A small network was trained on made-up records. Each row is its average activation on records with the value named, seen along a few directions.
Values that are neighbours, or in one group, have similar rows; names and order tell nothing.
In the rows, zero is written as 500.
Random noise pushes rows far along 11 fixed directions. That doesn't count. These rows show it; they differ only by the noise:
[453 461 521 471 419 460 505 501 515 433 598 444 513 370 438 474 524 513
 415 419 623 617 562 507]
[545 521 465 401 520 443 473 524 542 587 588 483 467 390 442 504 595 564
 483 394 516 488 554 437]
[433 535 564 457 311 461 489 429 441 525 539 433 454 572 408 508 667 631
 454 423 548 328 425 475]
[505 335 384 378 587 584 635 572 487 355 353 479 449 495 436 510 407 441
 515 569 459 648 447 453]
[481 524 415 639 410 587 511 501 374 566 666 546 613 457 568 457 480 466
 469 407 491 474 423 561]
[484 326 766 499 708 517 436 736 544 496 353 561 512 535 569 735 308 384
 476 530 513 567 689 458]
[459 458 533 384 375 624 504 545 383 443 608 649 488 552 533 466 474 371
 528 583 544 512 359 752]
[434 480 793 617 249 319 344 405 556 437 337 495 521 485 663 516 450 532
 345 413 554 457 426 559]
[492 296 488 685 415 514 560 534 625 296 567 340 568 558 359 443 285 593
 327 332 669 585 500 559]
[530 496 593 476 483 429 516 404 617 497 526 543 419 575 540 477 501 487
 458 552 505 452 464 607]
[427 479 384 554 484 513 797 301 564 354 689 406 417 618 323 388 587 520
 441 661 533 548 531 500]
[365 451 576 463 505 525 497 485 396 423 428 323 533 313 512 592 497 437
 404 402 753 755 581 478]
[470 380 567 532 627 669 761 567 421 615 722 582 632 565 555 615 493 333
 588 460 372 277 503 400]


Values of H:
h15: [562 536 651 405 371 429 320 551 538 528 580 644 560 404 578 435 482 498
 533 441 516 444 479 634]
h3: [482 418 595 448 402 538 645 410 621 269 657 542 495 618 467 404 472 375
 531 637 530 487 397 681]
h19: [655 499 672 281 553 470 344 508 686 582 445 580 434 531 632 534 469 442
 572 500 532 414 373 726]
h14: [403 511 871 456 563 522 327 576 372 662 340 484 514 621 622 761 461 474
 531 395 681 356 558 583]
h18: [541 467 660 307 593 397 445 536 655 560 498 485 408 437 488 585 541 496
 470 433 617 474 608 513]
h20: [543 543 311 352 581 612 521 609 290 629 469 553 554 355 488 489 572 486
 648 435 392 480 442 378]
h10: [519 523 168 510 509 796 504 655 188 501 435 504 606 557 457 478 467 495
 669 491 389 459 269 473]
h4: [495 383 513 482 361 482 395 702 549 252 554 598 465 572 310 403 319 533
 442 523 608 638 561 694]
h17: [620 365 570 478 641 481 600 527 687 509 429 402 528 561 487 558 364 540
 547 276 480 312 483 362]
h2: [596 488 456 389 622 435 566 409 671 525 427 463 370 628 486 510 484 519
 533 473 504 423 420 526]
h11: [411 538 483 288 565 538 579 378 388 502 364 454 416 385 520 504 642 393
 574 646 528 654 498 466]
h6: [471 501 464 540 507 518 575 420 539 359 444 530 542 410 678 422 397 314
 512 597 492 708 423 568]
h1: [438 505 457 610 401 544 479 471 457 442 365 436 556 498 581 505 465 515
 470 505 480 530 423 484]
h13: [517 483 492 362 480 491 481 449 483 587 491 447 526 314 585 477 520 463
 509 303 592 495 436 554]
h8: [378 614 468 565 417 571 373 653 262 511 670 577 556 460 425 540 572 468
 510 561 531 609 652 482]
h16: [520 465 497 556 399 493 439 441 507 506 472 397 606 433 549 452 466 532
 465 345 611 503 401 564]
h7: [420 681 508 571 514 468 312 567 382 516 571 583 555 330 523 492 550 467
 529 688 550 748 736 531]
h9: [624 410 330 549 534 446 693 290 727 465 436 332 522 425 509 392 445 535
 456 338 452 452 359 374]
h12: [488 562 469 482 455 427 604 445 500 447 421 514 467 546 446 456 634 561
 572 595 289 360 497 275]
h5: [474 554 480 455 512 518 433 465 452 480 354 345 463 516 425 523 580 583
 492 554 616 559 485 497]
Each value of H is a pair of two hidden parts, and every pair occurs once (4 first parts, 5 second parts).
h7 and h10 share the first part; h7 and h14 share the second. Which value has the first part of h14 and the second part of h10? -> h4
h13 and h18 share the first part; h13 and h11 share the second. Which value has the first part of h11 and the second part of h18? -> h9
h5 and h19 share the first part; h5 and h16 share the second. Which value has the first part of h16 and the second part of h19? -> h1

Values of M:
m6: [532 337 184 410 354 651 491 638 322 455 298 394 623 313 463 405 406 576
 502 224 459 577 229 416]
m14: [501 596 591 339 608 547 368 584 383 490 307 532 354 682 463 594 557 507
 617 713 515 520 521 563]
m15: [403 414 536 530 423 610 583 628 337 574 577 553 571 583 470 621 573 487
 513 460 371 267 473 347]
m7: [566 555 527 536 487 262 631 285 678 521 430 390 485 471 573 422 583 585
 532 374 361 319 424 264]
m3: [316 625 646 561 396 588 425 386 342 536 424 289 462 604 478 670 655 560
 438 514 738 449 492 546]
m11: [557 568 559 428 174 234 268 485 613 414 337 596 387 480 494 402 582 655
 406 496 417 462 380 512]
m12: [467 513 672 484 493 456 714 313 641 455 880 627 469 557 465 369 549 361
 495 632 590 456 595 711]
m9: [512 502 608 841 539 521 377 515 507 458 424 503 627 594 577 532 272 504
 414 553 592 591 619 580]
m5: [703 442 412 370 531 598 351 654 545 586 632 608 603 375 550 420 361 445
 581 367 499 496 356 766]
m17: [434 485 516 689 453 449 375 476 483 434 293 441 422 689 477 550 386 649
 328 625 588 596 563 585]
m20: [479 483 497 502 606 559 559 493 497 514 489 470 575 390 589 526 526 372
 550 540 474 605 486 430]
m18: [716 400 552 263 635 296 550 533 822 621 544 740 409 433 522 444 472 484
 579 446 260 305 513 473]
m8: [391 576 581 471 482 452 407 573 385 654 566 436 563 264 562 639 630 474
 455 289 594 556 668 325]
m4: [490 514 437 393 436 385 495 583 445 531 483 588 472 343 494 476 589 537
 544 397 340 491 564 274]
m19: [520 455 465 311 478 461 591 557 580 461 662 427 512 400 334 501 660 527
 541 364 493 427 556 333]
m13: [587 613 345 358 528 416 254 579 482 626 348 455 411 357 395 495 639 713
 496 467 499 569 563 423]
m2: [383 510 469 479 383 687 506 544 252 423 568 462 630 396 542 519 543 386
 567 462 589 568 396 539]
m1: [472 409 426 441 497 627 560 562 454 385 456 478 425 623 405 527 461 451
 492 642 536 578 459 609]
m10: [460 561 672 264 682 365 430 374 577 489 208 400 326 384 608 598 523 444
 503 515 661 682 553 465]
m16: [502 553 464 409 299 530 366 607 394 441 516 725 478 482 454 374 499 548
 557 620 414 502 426 615]
Each value of M is a pair of two hidden parts, and every pair occurs once (4 first parts, 5 second parts).
m5 and m14 share the first part; m5 and m17 share the second. Which value has the first part of m17 and the second part of m14? -> m4
m8 and m15 share the first part; m8 and m2 share the second. Which value has the first part of m2 and the second part of m15? -> m20
m16 and m3 share the first part; m16 and m12 share the second. Which value has the first part of m12 and the second part of m3? -> m1

Values of G:
g11: [570 316 648 429 541 497 618 546 671 482 663 611 575 443 509 474 386 416
 486 435 480 395 526 578]
g4: [463 547 573 355 333 396 396 507 520 355 460 454 490 361 420 440 569 569
 494 433 593 598 532 466]
g10: [545 579 661 449 340 350 224 609 592 494 588 523 431 581 313 456 512 688
 464 401 659 400 595 641]
g12: [474 297 446 526 450 488 578 644 577 335 491 507 536 414 368 485 397 513
 419 539 420 661 596 350]
g6: [441 468 635 688 421 567 603 481 498 436 616 471 608 675 480 518 476 492
 520 485 460 278 440 447]
g7: [503 582 514 676 401 462 488 388 453 615 461 582 538 629 585 449 551 565
 516 578 308 294 392 482]
g8: [298 461 487 370 341 592 687 432 266 346 608 419 570 374 474 483 594 385
 513 400 661 620 440 477]
g9: [539 592 338 437 284 424 528 389 596 553 857 531 429 480 342 301 675 662
 446 372 522 364 454 593]
g15: [547 437 409 540 464 600 791 445 506 550 988 552 674 455 444 367 491 437
 547 263 512 293 466 519]
g3: [601 609 308 698 585 542 471 491 460 682 626 463 596 547 476 437 497 634
 526 376 477 364 497 509]
g2: [536 521 447 705 362 408 526 412 623 455 503 484 536 594 486 439 544 647
 465 495 291 314 429 348]
g13: [541 449 609 334 500 505 377 593 604 493 594 520 513 359 579 562 463 380
 488 456 683 630 521 692]
g17: [371 560 620 276 260 344 413 388 354 403  90 472 308 470 498 475 666 587
 499 632 487 550 360 459]
g16: [540 717 398 664 397 448 371 408 528 623 785 620 512 428 612 404 574 483
 415 538 520 521 507 705]
g14: [578 547 769 372 461 336 220 463 699 575 465 429 392 572 492 551 596 644
 450 441 682 384 541 661]
g5: [454 392 547 361 533 365 734 446 653 323 532 557 410 370 498 442 505 331
 478 593 436 649 580 400]
g18: [601 207 572 269 552 584 547 717 697 412 614 564 429 641 319 517 326 480
 504 457 551 443 501 660]
g1: [600 490 757 464 462 337 384 433 777 537 599 453 557 373 584 467 501 507
 451 311 646 428 540 578]
G is arranged as a ring.
A walk along G starts at g3 and steps to its neighbour g10. Put g12, g7, g8, g15, g17, g1 in the order it reaches them. -> g1, g12, g8, g15, g17, g7
Name the neighbours of g13, in listed order. -> g2, g16
Name the neighbours of g9, in listed order. -> g5, g18

Values of B:
b1: [385 467 564 557 311 390 696 131 558 345 346 439 391 652 604 410 531 438
 386 645 491 462 318 573]
b8: [432 445 725 531 277 437 640 408 687 355 713 475 531 660 454 459 509 475
 451 457 586 317 443 598]
b4: [392 639 617 436 507 374 236 545 445 543 317 397 278 535 359 693 693 684
 405 612 632 642 717 438]
b12: [448 446 694 486 610 548 870 276 552 418 590 467 608 538 684 514 503 211
 597 538 505 412 415 481]
b18: [534 605 432 488 563 431 431 379 587 498 502 539 408 405 628 426 524 415
 458 677 488 712 498 639]
b5: [285 577 609 450 626 601 520 520 191 528 262 466 485 448 581 719 555 370
 525 642 581 673 645 383]
b14: [398 549 632 878 404 512 488 348 327 440 336 490 689 526 753 514 422 401
 489 554 404 465 451 427]
b10: [392 529 377 638 544 527 449 471 364 483 331 469 473 474 519 487 408 489
 394 580 545 757 558 510]
b9: [563 675 369 669 639 356 447 318 720 598 557 308 438 403 487 430 563 605
 347 534 642 673 693 503]
b6: [581 437 632 240 546 543 505 560 589 658 559 419 475 636 383 634 639 611
 609 323 562 124 400 484]
b17: [468 614 339 781 509 540 448 459 271 549 287 447 584 529 566 507 493 581
 509 528 380 520 495 332]
b11: [486 439 314 519 356 537 667 461 471 354 643 488 552 455 340 282 448 579
 479 398 465 480 408 493]
b3: [543 517 642 490 470 552 463 525 497 580 537 453 482 764 448 588 537 608
 545 364 589 172 370 597]
b13: [413 436 627 476 378 435 686 334 463 504 523 465 584 321 640 509 545 399
 500 275 496 440 403 349]
b16: [534 636 384 783 313 423 402 214 601 488 473 192 528 554 462 367 556 782
 335 333 657 459 372 499]
b7: [445 515 487 416 401 629 503 562 327 607 755 632 493 593 484 520 597 452
 535 583 523 367 437 638]
b2: [443 478 342 517 558 573 463 780 399 376 432 564 497 407 324 548 539 502
 534 763 384 763 718 353]
b15: [496 541 328 390 415 491 714 297 456 494 591 493 425 570 384 315 653 580
 605 567 362 363 358 447]
B is arranged as a ring.
A walk along B starts at b4 and steps to its neighbour b18. Put b1, b12, b14, b9, b11, b2 in the order it reaches them. -> b9, b2, b12, b14, b11, b1
Name the neighbours of b8, in listed order. -> b6, b3
Name the neighbours of b13, in listed order. -> b5, b10
